A small network was shown many inputs. Here are its activations along a few directions, one row for each input.
In each table, some parts of the input vary, and every possible input appears once, in random order.
A made-up example of a description, with smaller parts first: one of 3 separate values, together with either a single point or one of 9 places around a ring or (one of 5 places around a ring, together with one of 6 places along a line).
Shared parts are said once, and a part with two or three values counts as separate values.
In the rows, zero is written as 128.

Other details of the inputs shift rows strongly along two fixed directions, in all tables alike. That doesn't count.
To show where, the next rows are all for the same input, with only those details redrawn:
[ 92 162 170  92 113 140 156 114 119 114 137]
[ 90 173 151 176  88 117 128  98 114  87 133]
[ 90 172 147 187  84 115 125  99 113  85 133]
[ 92 163 172  84 115 142 157 116 119 115 137]
[ 73  56 135 104  88 202 203 193 141 155 167]

Table:
R1: [166 158 134 210 122 124 134  75 126  92 128]
R2: [142 121 138 179 110 120  72  94 105  97  81]
R3: [135 140 100 168 155  64  83 129 140 103 103]
R4: [138 124 139  58 167 133 123 128  90 150  83]
R5: [144 177  97 188 120  74 128 109 151 114 140]
R6: [163 120 186  79 176 166 140  95 136 127 127]
R7: [139 149 116  59 185  85 148 146 136 153 130]
R8: [ 75 125 132  76 141 102 125 127 104 112  83]
R9: [160 141 106 157 109  94  34 114 146 102 123]
R10: [131  30 123 197  69 201 136 163 135 144 142]
R11: [152 149  77 164 127  76  46 133 128 122 119]
R12: [153 109 132  49 193 122 150 112 117 134  80]
R13: [128  36 126 209  78 204 128 165 130 146 147]
R14: [ 80 178 117 184  93  91 139 102 104 105 121]
R15: [143 116 177  47 163 159 110 121 106 141  93]
R16: [156 145  74 159 116  70  51 127 133 118 112]
R17: [152  37 118  69 101 203 133 199 185 183 188]
R18: [151 175 148 196 105 138 112  91 100 116 130]
R19: [160 155  96  26 154  96 122 144 129 173 139]
R20: [156 101 155  87 173 139 122  98 132 111  91]
R21: [ 59  18 106 182  79 166 128 186 138 111 118]
R22: [139 131 108 166 120  96  91 103  89 112  70]
R23: [ 90 133 187  84 118 144 125 110 127 103 124]
R24: [138 136  95 163 144  59  88 123 144  98  97]
R25: [ 76 133 149 165 120 109  76 111 109  75  95]
R26: [143 169 141  96 141 142 159 115  95 166 123]
R27: [169 147 162  49 141 149  84 131 157 149 165]
R28: [136  63  71 214 107 162 195 157 140 155 143]
R29: [ 90 173 151 176  88 117 128  98 114  87 133]
R30: [147 163 143  66 138 141 171 112  99 168 119]
R31: [139 131 130 172 148  89  66 117 155  88 115]
R32: [150 134 126  61 199 117 173 117 103 155 106]
R33: [167 187 111 182  99 116  75 114 145 122 173]
R34: [153 170 126 190 114  97 115 105 162  95 153]
R35: [156 160  97  45 160  98 113 148 124 174 145]
R36: [137 145 123  87 156 118 144 121  78 161 104]
R37: [150 117 133 203 151 115  82  86 122  82  91]
R38: [165 152 161 115 163 157 163  99 128 128 138]
R39: [156 156 173  69 130 165 157 106 110 150 131]
R40: [150 143  87 199 144  76 132  90 100 108  94]
R41: [153 165 165  58 167 137 153 131 165 141 164]
R42: [153  80  79 172  69 172 131 185 173 164 195]
R43: [ 78 144 130  46 148 100 163 131  94 138 105]
R44: [163 179 101  79 125 111 125 127 145 165 160]
R45: [144 115 148  74 165 109 102 128 165 113 115]
R46: [ 71 163 104 175 122  73 118 112  85 104 105]
R47: [ 79 174 144  93 133 122 166 124 106 139 130]
R48: [145  26 120 204 104 189 151 146 156 126 143]
R49: [153 172 112 202 145 107 144  85 113 120 120]
R50: [132  39 113 180  98 164 135 177 192 131 168]
R51: [142 140 125  56 153 118 156 120  83 163  98]
R52: [159 131 141  40 158 133  69 143 149 144 134]
R53: [ 89 168 176  88 126 148 153 122 115 119 141]
R54: [127  18  71 189 140 158 155 178 131 144 109]
R55: [123  43  73  86 142 134 193 212 162 184 151]
R56: [ 72 130 135  80 152 108 120 132 101 116  89]
R57: [148 147 147 195 128 102  77 103 163  89 146]
R58: [ 65  37 132 189  76 190 140 179 140 123 156]
R59: [122  83  67 207 107 136 166 187 169 158 172]
R60: [144  81  85  46 127 186 179 213 164 224 194]
The inputs of R37 and R20 match in every part but one. If R6 is changed in the same way as R37 into R20, which row does it become? -> R48
The inputs of R53 and R29 match in every part but one. If R13 is changed in the same way as R53 into R29, which row does it become? -> R10
What is each input in this table made of? -> one of 2 separate values, together with one of 5 places along a line, together with one of 6 places around a ring
Which other rows does R41 become when the choice among 2 separate values takes its other values? List them by row number. -> R34
Which other rows does R16 become when the place on the line of 5 takes its other values? List them by row number. -> R8, R12, R22, R24
Which other rows does R56 become when the place on the ring of 6 takes its other values? List them by row number. -> R25, R46, R47, R53, R58
